Each row below holds a small network's activations on one record, seen along a few directions.
Here are examples, each followed by its value of one field, SEBEN.
The largest differences between rows may come from other fields.
[  2  14  14 -15   1  -5  19 -18  12  -2  19  21 -29  11  25  -7  -8  -6
 -28]
sufa
[  1  -5  -4  -8   7  -3   4 -21  -4   8  12  15   7 -10  -3  -1 -14   9
 -15]
kogaf
[-15  17   4   4   6  15  20 -14 -13   7 -10  32 -20  18   7  24  -9  -3
 -13]
nim
[  1 -10 -26   8   5  16  10  -7   5  18 -10   5  15 -18 -13   9   2   8
   5]
nis
[ 16 -15 -16  -7  -9  20  -7  21  -4   1 -20 -14  18 -20  -6  -7  14   4
  22]
ralit
[ 20   3   3   4  -6   8  10   5   4   3 -13  17  -5  -1  10  15  -9 -22
  -8]
gogi
[-23  27  29 -20 -13  -4  48 -61   2  -4  -1  31 -42  38  -3  55 -16  10
 -37]
zila
[-25  39  22 -18 -17 -38  35 -62   7 -25  25  54 -43  53  19  43 -34   6
 -45]
lil
[-40  49  40 -20 -30 -33  47 -74   8 -28   8  42 -47  57  19  70 -23   1
 -36]
lil
[  0  -5 -16  10  10  -3   4   0   1 -10   6   7  13  -8  -4  -4  17 -18
  32]
febo
[ 13 -34 -37  31  34  13 -43  54 -32   9   1 -41  47 -50  -3 -75   5  -4
  35]
befol
[ 20 -29 -21  25  13  24 -27  44 -18  21  -5 -29  25 -33   4 -32  15   1
  34]
kul
[ -8  27  16 -29 -15   5  23 -37  20  -1   6  16 -30  32   4  30   4  -5
 -15]
fef
[-16  24  37 -28 -21 -14  24 -45  21  -2  -7  14 -33  37   2  61 -18   5
 -26]
roso
[  0  24 -11   0   3   6  18 -20  10  11  24  13   9  19   5   8   4  -9
 -10]
foset
[  6  -3  -6 -10  -1 -16 -12  -6   1   7  -5  18  31  10   1  -2  -9 -18
 -35]
gogi
[ 20 -23 -28   6  -2  15 -30  49  -7   1 -13 -28  14 -18   2 -31  30  15
  44]
sab
[ 10   6   2  11 -13  10   8  22   1 -10   0 -17 -16  -2  13  20   1   3
  11]
sab
[-20  31  25 -18 -13 -20  35 -34  11   7  -4  29 -25  28  11  39   2  -6
 -47]
ler
[-25  29  26 -14 -13 -17  39 -56   5   5  10  31 -25  33  -4  41 -15   4
 -45]
zila
[ -2   1 -16  -1  14  -2 -12 -18  -6  14   8  12  25 -11 -11   1  -9  -8
 -22]
nis
[  6 -16 -11  -3 -11   3 -30  25  10 -11 -12 -13  13  -4 -19 -12   3   5
  19]
rig
[ -2 -23  12  -5  17 -10 -12  11   4  -8   0  -7   5  -3  16 -21  -4   3
  15]
gab
[ 26 -41 -41  28  40  29 -44  61 -10   1  -4 -48  46 -55 -10 -55  28 -13
  57]
kul
[ 21 -45 -51  20  25  20 -33  50  -7  27 -16 -28  57 -60 -14 -45  12   4
  38]
fofo
[  2 -34 -12  14  18  20 -20  35 -17  11  -8 -26  15 -23  11 -22  12   4
  25]
kul
[ 14 -20   4   8  -6  23 -11  34  -3  -6 -21 -21  -1 -17  -7  -2   9   9
  29]
rig
[  0  22  11 -18 -13  -4   8 -21  25   5  10  14 -28  15   6  -4  11   1
  -9]
sufa
[-12  24  10 -22 -15 -15  41 -53   0  -3  15  30 -33  23  -6  27 -20   7
 -39]
zila
[ -1  25 -10  -3 -11  -8  11 -33   6   9  15  24  -6  19  -4   4   2  -1
 -17]
foset
[  4   6  -7  11  15  -1   2  -6   1  29  14  16  24   9 -13  11  -5 -10
 -31]
nis
[ 14 -13  -2  -7   8  -7   1   0   2  -3  -3  18  17   0  10  -2  -9 -19
 -29]
gogi
[ 15  18 -14   8   8   5   6 -23  -4  11  13  -1  17  -9   1 -10   1  -7
 -10]
foset
[ 15  11  -1   3 -12   4  -4  -1 -11   7 -20 -16  16 -14  -8  12  -2  -3
  -6]
ralit
[ 17 -35 -18  -5   1  18 -28  35 -10  -2 -17 -18  20 -15  -2 -24  11  10
  30]
rig
[ 22  -6  -7   4   8  16  -3  -2   0  32   8  -6  35 -18 -18 -10  10   4
   9]
kogaf
[ 38 -10   3  14  28  -6 -18  18   9   3   9 -13  33 -13  -3 -29   6  -9
 -14]
kurum
[  5   7   9   4   9  -8  -8 -30  -6  17   1   2  15 -13 -16   7  -4   5
 -12]
kogaf
[  6  -6  16 -15   9  -5   5  -4  11  -7   2  -3  -3   5  10  11   1   6
  -8]
kurum
[ -4 -26 -17  -6  21   0 -24  24  -3   6  12  -7  21 -30  -6 -29 -22   3
  -1]
meve
[-17   3   7  -5   1  -8 -23   0   7  15   9  -6   3   2 -21  15 -15   3
  -6]
meve
[ -4 -22 -19   1  16  24 -24  37  11  12   4 -27  29 -21 -16 -18   2  -1
  31]
meve
[-21  32  28 -36 -13 -23  29 -51  17  -8  11  34 -46  31  12  28 -27   3
 -46]
fef
[-24  40  16 -22 -24 -40  35 -61   5 -19  25  40 -41  43  14  35 -29  12
 -39]
lil
[-10  30   2 -28 -12 -11  29 -27  18  -1 -13  28 -30  30  -3  38  10   0
 -20]
ler
[ 29 -27 -13  22  10  18 -26  57  -1  -8   1 -27  29 -22  -6 -35  28   3
  46]
munul
[-25  49  47 -26 -23 -30  23 -72   4   3  -7  23 -50  37   0  47 -20   7
 -47]
fef
[  4  31  33  -7  -6 -11  13 -35   9   6   7   8 -31  10  10  11   3  -3
 -26]
sufa
[-10 -28 -10  25  27   0 -26  41 -30   4  -4 -15  17 -12   4 -38   0   4
  17]
befol
[ 37 -32 -34  14  10  28 -39  70  -2   2  -3 -43  44 -36  -8 -53  43   6
  58]
sab
[-33  59  40 -19 -32 -17  36 -46  29 -23   3  36 -70  39  22  55  -8 -18
  -7]
bisap
[ 27 -35 -12   1  32   2 -35  34  -1  -8   5 -24  35 -34   6 -59  12  -8
  37]
gab
[ 26 -42 -40  17  28  36 -34  55 -14  28  -1 -24  59 -46  -5 -41  16 -20
  31]
fofo
[-20  34  17 -21 -21 -25  36 -42  23 -20  13  23 -58  31  21  27  -9  -5
 -19]
bisap
[-19  27  40 -27 -23 -26  15 -49  18  -3  -5  23 -38  39  -3  56 -15   4
 -37]
roso
[ -7  13  11 -35 -18 -27   9 -35  12  -8   5  11 -15  16  -3  22 -22   7
 -32]
roso
[-21  30  21 -23  -5 -25  28 -34  25 -21  20  35 -52  29  27  19 -14  -8
 -23]
bisap
[  9 -23  -3  -7   8 -19 -13  14   1  -9  10  -9   2 -12   9 -39  -9   1
  11]
gab
[ 22 -11   8 -10  12   3  -3   5  17  -1   9 -10  20   5   1   1  11  -3
  -2]
kurum
[ -1   8   2  14  21 -27  -7 -22 -13   3  16  16  18  -1   0  -4  -6  -9
 -15]
febo
[ -4  19 -14  -8  -4 -14  45 -37   4   3  11  28 -20  22  -8  26  -9 -11
 -39]
nim
[ -1 -36 -23  43  21  17 -18  42  -8   3  -2 -29  24 -33   3 -31   2  -3
  37]
befol
[-15  53  31 -21 -15 -33  27 -59  13  -1  -3  35 -32  39  -3  59 -12  -7
 -61]
ler
[-10  23  -3 -12   1 -13  33 -43   4  -1  19  46 -15  24   2  33 -24 -10
 -55]
nim
[  3 -16 -23   0   0   1 -32  24  -4  21  -5  -9  44 -37 -18 -25   0 -11
  13]
fofo
[  3 -27 -18   7  13   1 -35  55  -4 -22  -6 -21  25 -29  -1 -34  22   3
  55]
munul

Which value of SEBEN does each new row have?
[  3   5 -20  -4  15   3  -7 -13  -4  20   4  -1  30 -24 -13   0  -8   0
  -9]
nis
[  2 -22   0   2  -7   8 -18  11 -12  -3 -22 -19  10   0   7   7  -4  10
   7]
rig
[  5 -21 -17  37  18  28 -28  52 -17   3   4 -18   7 -18   3 -34   8 -16
  38]
befol
[ 12 -32   1  -2  21 -11 -18  25   2 -13  10   0   4 -13  16 -45  -7  -4
  15]
gab
[ 31 -19 -23  20  12  26 -34  53  -7  -7  -5 -46  35 -46   0 -43  26   4
  38]
sab
[ 15 -30 -41   7  19  -5 -20  35 -18  27   3 -22  46 -45  -6 -44 -10  -6
   2]
fofo
[  1 -32   2  -5  14 -16 -19  28   2 -11   1 -15  11 -18   6 -46  11  -8
  30]
gab
[ 25  10  -7  26  23  -4   2 -10 -12  21  17   5  32  -8   2 -26   1 -12
 -29]
foset
[ -6  26   5 -20 -11 -13  14 -48   4  11  23  33   3  33 -17  16 -14   2
 -40]
zila
[-13  32   8 -32 -16 -25  36 -36  11  -1   5  31 -32  22   8  29 -10  -2
 -49]
ler
[  6  -7 -20  -4   5  -9  12 -16  -3  13   9   0  12  -8 -12  -7  -5   3
  -8]
kogaf
[-11   7 -13  -6   3   2  -3 -18   1  18  15  23  11  13 -10  18  -5 -11
 -23]
nis
[-19  15  11  -9  -4   3  29 -33   4  18  -2  20 -21  15  -4  54 -14   0
 -20]
nis
[ 23  -8   1   9  12 -13  -7  10  -4  20  -8   8  41  -2   0 -15  -3 -13
 -35]
gogi
[ -3   0  -9  -9  -4   6   3 -18   3   7  -7  -1  10 -11 -19  10  11   1
  21]
kogaf
[ -3  19 -11   0  -3  -9   9 -31  -8  11  18  27   4  17   7  -4  -7  -4
 -29]
foset
[ -9  25  12 -15 -16   4  37 -46   4   2  -1  25 -31  26 -12  34  -8  11
 -19]
zila
[  3  32  15   4  -2 -14  14 -45  -5   9  12  17 -12  10  -1  18  -4  -2
 -29]
foset
[ 16 -43 -45  31  43  16 -46  57 -34   3   4 -35  57 -47   0 -77   9 -15
  34]
befol
[ -6 -33 -18  26  25  12 -20  42 -25   0  -2 -25  21 -25   7 -38   1  -2
  23]
befol
[ 13 -51 -41  21  21  17 -37  44 -10  26  -8 -30  62 -69  -7 -56   4   5
  22]
fofo
[ 14 -41 -18  32  26  21 -20  59 -15  12   4 -36  29 -51   8 -48  16 -10
  34]
kul
[ 11 -43 -35  27  25   9 -26  55 -26   2   9 -30  26 -44   4 -71   3  -4
  30]
befol
[  8  -7  -7  -9   6   0  -1   5  12   5 -12   5  34   2   1   1  -1 -14
 -11]
gogi
[  6 -16  -1  -3 -12  16 -18  30  -2 -12 -19 -25  13 -26 -10  -9   7   5
  35]
rig
[-26  54  22 -39 -36 -31  32 -53  26  -7  -3  43 -36  42  -9  55  -1  -8
 -44]
ler
[-24  29  39 -19 -23 -15  34 -45  11   6  -5  13 -41  28  11  32  -5   3
 -32]
fef
[ 24 -30  -9   0   9  -4 -37  33  15   2   7 -16  29 -11 -11 -56  18  -3
  39]
gab
[  6 -16  -6  17   2   8 -20  45  -8   0  -1 -29  24 -23  10 -27  20   6
  15]
sab
[ 13 -40 -28  46  21  28 -14  52 -12   1 -11 -27  16 -36  -5 -41  16  -2
  44]
befol
[ 16 -16 -21  18   5  32 -22  56   9 -11   1 -33  27 -13   4 -20  30  -5
  39]
sab
[-28  32  31  -5 -17 -30  33 -51   6 -11  14  34 -33  42  19  35 -12   7
 -29]
lil
[ -8   7  16  -1  -4  -3  11 -32   0  18   0  14 -12   5  -9  25  -3   6
 -14]
kogaf
[ 16 -32 -32  24  26  19 -45  46  -8   4  -1 -34  38 -40 -12 -52  20 -13
  35]
kul
[-13  10  10 -11  -8  -2  25 -26  21 -10 -11  29 -24  15   6  29   6   0
 -28]
ler
[-12  -8   0 -13   3  -4  -6 -18  -5  12   6   3  23 -23  -9  -8  -2   6
  -5]
kogaf
[ 10 -35 -36  32  39  15 -40  58 -16   0   5 -41  52 -47  -3 -69   5 -10
  40]
befol
[ 19 -20   7   6  19  -3 -21  19  -4  -1  -2 -19  11 -21   7 -38   5  -2
  25]
gab
[  2 -19   6  -4  25  -8 -28  31  -7  -4  -4   1  13  -1  15 -38 -10   8
  24]
gab
[  2 -24 -27   1  14  19 -28  34   9   9   0 -27  19 -18 -23 -12  10  -3
  40]
meve
[  9 -22 -24  40  30  18 -37  48 -21  -2   1 -26  24 -35   1 -46  -2 -18
  31]
befol
[ 11  -2  -4  -9  -9  -9  -7  -5  13   3 -13  13  17  10 -10   5   6 -14
 -15]
gogi
[-10  31  29 -28 -21 -23  31 -46  23  -4   3  18 -33  37   6  63 -32  -4
 -36]
roso
[ -2  22  11 -23 -12   3  21 -22  14  -3   8  12 -16   7  15   4  11 -13
  -6]
sufa
[  3 -18  -4  -8   2  -3 -21  19  -2 -16   1  -3   9 -10  -1 -10 -18   7
  -4]
rig
[  0 -15  17  10 -13  10  -7  14  -5 -10 -22 -10 -21   5  -5  18   5   2
  10]
rig
